[[135 122 137 128 134 123 133 137 115 135 114 112 127 135 125 121]
 [121 118 120 124 134 126 128 131 122 121 126 108 129 150 127 124]
 [120 117 121 125 134 124 128 132 120 123 127 108 125 149 132 127]
 [130 133 123 131 123 135 125 123 131 125 134 142 144 128 107 119]
 [138 132 123 121 135 127 139 147 117 141 124 129 132 129 132 121]
 [119 126 138 131 129 123 126 118 133 127 128 124 108 122 143 142]
 [139 130 130 130 125 131 130 134 121 132 121 132 143 128 110 115]
 [137 135 142 133 122 128 127 126 132 135 124 146 123 104 127 131]
 [123 134 114 122 126 130 126 129 137 126 144 142 128 121 140 135]] => 131

[[146 120 121 146 122 116 130 127 115]
 [148 122 128 150 123 110 114 124 122]
 [110 120 114 130 127 118 136 144 124]
 [136 124 122 141 121 142 137 126 123]
 [123 125 119 103 118 138 136 130 129]
 [115 128 123 137 127 147 131 134 126]
 [121 133 136 126 138 112 116 130 130]
 [110 117 106 151 114 147 126 146 115]] => 130

[[118 138 147 126 116 124 128 114 135 135 114 117 120]
 [115 120 127 126 116 120 126 125 154 122 112 123 128]
 [126 121 127 127 124 128 129 135 119 125 123 119 139]
 [125 138 114 129 113 121 125 138 114 129 115 119 135]
 [127 137 143 128 131 130 127 120 141 134 127 138 118]
 [140 125 129 125 145 133 128 117 117 119 145 114 116]
 [118 125 148 128 122 130 127 137 128 135 119 136 145]
 [137 118 111 131 139 130 127 114 143 123 140 121 114]
 [120 117 147 129 118 125 128 132 128 131 116 127 130]
 [138 126 144 130 134 131 128 117 121 121 139 142 122]
 [130 120 136 129 139 127 126 127 135 144 140 117 138]] => 122

[[119 133 142 117 126 125 131 122 125 130 109]
 [127 129 139 137 124 114 135 130 130 129 124]
 [119 124 151 117 132 130 139 134 130 125 125]
 [114 132 138 120 129 126 132 125 133 124 144]
 [134 122 145 130 131 126 128 117 121 126 108]
 [145 131 148 132 127 133 133 123 127 127 113]] => 108

[[129 129 126 126 134 128 128 129 126 129 126 128 127 127 131]
 [128 121 130 133 121 129 128 127 128 134 135 129 129 123 133]
 [126 129 129 126 127 130 128 132 127 129 128 129 131 122 117]
 [129 129 127 132 122 129 128 122 136 129 127 131 129 129 126]
 [122 131 132 123 127 128 128 127 126 130 127 128 129 127 117]
 [136 124 117 145 120 134 130 123 130 129 137 128 132 121 146]
 [123 129 130 128 126 129 127 129 127 132 131 124 130 119 128]
 [127 124 126 127 134 129 132 136 127 129 128 128 127 124 131]
 [114 143 125 112 135 132 128 134 127 129 123 125 129 123 105]
 [127 130 129 128 128 125 124 123 127 125 122 125 128 129 131]
 [127 129 127 130 127 129 128 129 127 131 127 128 129 124 131]
 [125 136 123 127 133 124 123 131 127 125 127 116 127 124 131]] => 131
---
Input:
[[156 139 131 116]
 [135 135 156 112]
 [100 123 139 113]]
Output: 135

Input:
[[130 133 129 130 122 129 138]
 [125 115 121 125 134 120 127]
 [111 104 155 117 144 155 130]]
Output: 125

Input:
[[151 135 136 157 116 155]
 [157 145 150 134 125 142]
 [139 135 130 108 151 108]]
Output: 157

Input:
[[114 120 125 117 115 147 105]
 [125 133 129 123 115 140 119]
 [128 133 126 122 129 133 130]]
Output: 125

Input:
[[135 117 136 119]
 [106 134 120 131]
 [128 128 126 135]]
Output: 106

Input:
[[150 142 124 128 140 118]
 [129 136 125 126 129 128]
 [129 132 132 129 127 118]]
Output: 129

Input:
[[136 128 129 129]
 [139 128 128 129]
 [150 127 129 130]]
Output: 139
---
[[117 114 126 116]
 [137 133 137 124]
 [139 126 146 105]] ans = 126

[[119 120 151 121 134 123 153]
 [136 138 135 156 118 138 132]
 [120 128 131 135 122 121 125]] ans = 123

[[128 125 127 128]
 [128 125 127 128]
 [128 102 105 128]] ans = 127

[[128 140 127 112]
 [130 105 126 117]
 [126 128 126 116]] ans = 127

[[121 106 117 120 115 130]
 [122 104 105 110 103 142]
 [119 137 112 117 126 148]] ans = 115

[[142 143 122 133 128 134]
 [137 150 123 145 113 147]
 [118 122 131 146 108 142]] ans = 128

[[130 133 120 116]
 [132 141 132 111]
 [121 123 105 114]] ans = 120

[[142 134 139 135 112 134 145]
 [115 141 149 127 114 140 127]
 [118 149 136 128 130 122 125]] ans = 134
---
[[126 101 107 120 129 122 146]
 [126 121 109 135 119 126 158]
 [123 126 107 135 116 129 140]] => 158

[[135 139 125 128 131 121 130]
 [135 114 132 125 134 114 101]
 [143 123 150 132 110 127 139]] => 101

[[130 124 148 122 134 130]
 [141 132 123 124 133 151]
 [124 137 128 140 125 120]] => 151

[[150 142 130 124 135 129 155]
 [125 126 128 129 127 128 123]
 [137 134 129 126 131 129 142]] => 123

[[158 141 126 114 136 135 141]
 [130 127 128 129 125 127 127]
 [123 129 129 125 128 112 112]] => 127

[[128 123 117 145]
 [139 128 124 155]
 [145 131 143 150]] => 155
---
123  137  119  152 ⇒ 137
134  136  135  136  103  112  130 ⇒ 103
124  123  118  146  103  150 ⇒ 146
133  129  132  121  131  104 ⇒ 121
128  122  106  101  150  149  136 ⇒ 150
133  127  122  118  152 ⇒ 122
---
array([137, 134, 124, 154, 114])	154
array([130, 157, 149, 126, 143])	126
array([143, 116, 129, 119, 151])	119
array([135, 117, 146, 114, 103])	114
array([119, 141, 145, 141, 101])	141
array([131, 138, 126, 150, 130])	150
array([154, 137, 103, 107, 106])	107
---
157  132  116  136  140  146  142
144  133  119  134  141  148  110
137  133  114  133  141  146  108
--> 146

107  131  129  152
111  122  120  127
127  139  123  156
--> 129

112  150  148  145  155  109
127  125  126  126  126  126
139  102  106  110  106  141
--> 155

129  129  129  127  130
120  129  136  104  134
125  130  127  126  126
--> 127

112  154  155  130  102  129
127  126  128  129  128  130
130  129  129  128  129  129
--> 102

105  113  138  131  124  109
129  127  128  122  128  126
138  154  111  131  145  141
--> 124

140  137  103  128
134  148  115  113
132  150  126  109
--> 103

144  115  124  112  125  146
152  131  139  112  126  131
132  129  129  127  127  129
--> 125
---
array([135, 120, 153, 128, 118, 101, 141]) Answer: 153, 101

array([127, 134, 153, 141, 118]) Answer: 153, 118

array([[123, 125, 123, 113, 134, 130, 130],
       [140, 136, 132, 143,  99, 135, 135]]) Answer: 143, 99

array([128, 113, 127, 138, 121, 150, 122]) Answer: 150, 113

array([102, 119, 135, 145, 105]) Answer: 145, 102

array([145, 124, 153, 131]) Answer: 153, 124
---
[[121 142 115 121]
 [118 126 121 122]
 [113 150 118 122]] => 150

[[136 123 126 118 118 122 125]
 [120 134 118 152 122 137 129]] => 134

[142 111 127 106 124 121 115] => 111

[[128 130 128 127]
 [126 128 128 128]
 [139 107 103 122]] => 107

[133 129 118 135 149 126 140] => 129

[129 101 123 145] => 101

[139 151 130 147 133] => 151

[145 156 150 122 152 154] => 156

[125 133 129 150 111 149 112] => 133
---
[[123 141 106 140 131]
 [119 110 125 119 135]
 [121 133 113 139 131]] ans = 131

[[114 138 111 118 133 115 138]
 [154 114 137 121 115 116 122]
 [116 140 151 140 130 137 132]] ans = 132

[[113 124 128 125 106 108]
 [140 125 141 122 140 126]
 [125 132 131 132 119 137]] ans = 137

[[130 157 120 125 123 123]
 [123 123 132 130 132 130]
 [131 145 126 127 124 125]] ans = 125

[[126 133 137 138 129 135 120]
 [121 132 124 156 157 131 140]
 [132 119 112 119 136 127 145]] ans = 145

[[130 129 125 129 131 131 134]
 [132 127 115 129 144 136 152]
 [125 128 126 125 119 115 132]] ans = 132

[[146 128 134 113]
 [116 149 126 109]
 [123 125 130 137]] ans = 137

[[134 122 122 129 126 120]
 [137 145 116 133 121 150]
 [121 132 138 124 133 134]] ans = 134

[[119 110 125 128]
 [129 157 111 124]
 [118 120 125 116]] ans = 116
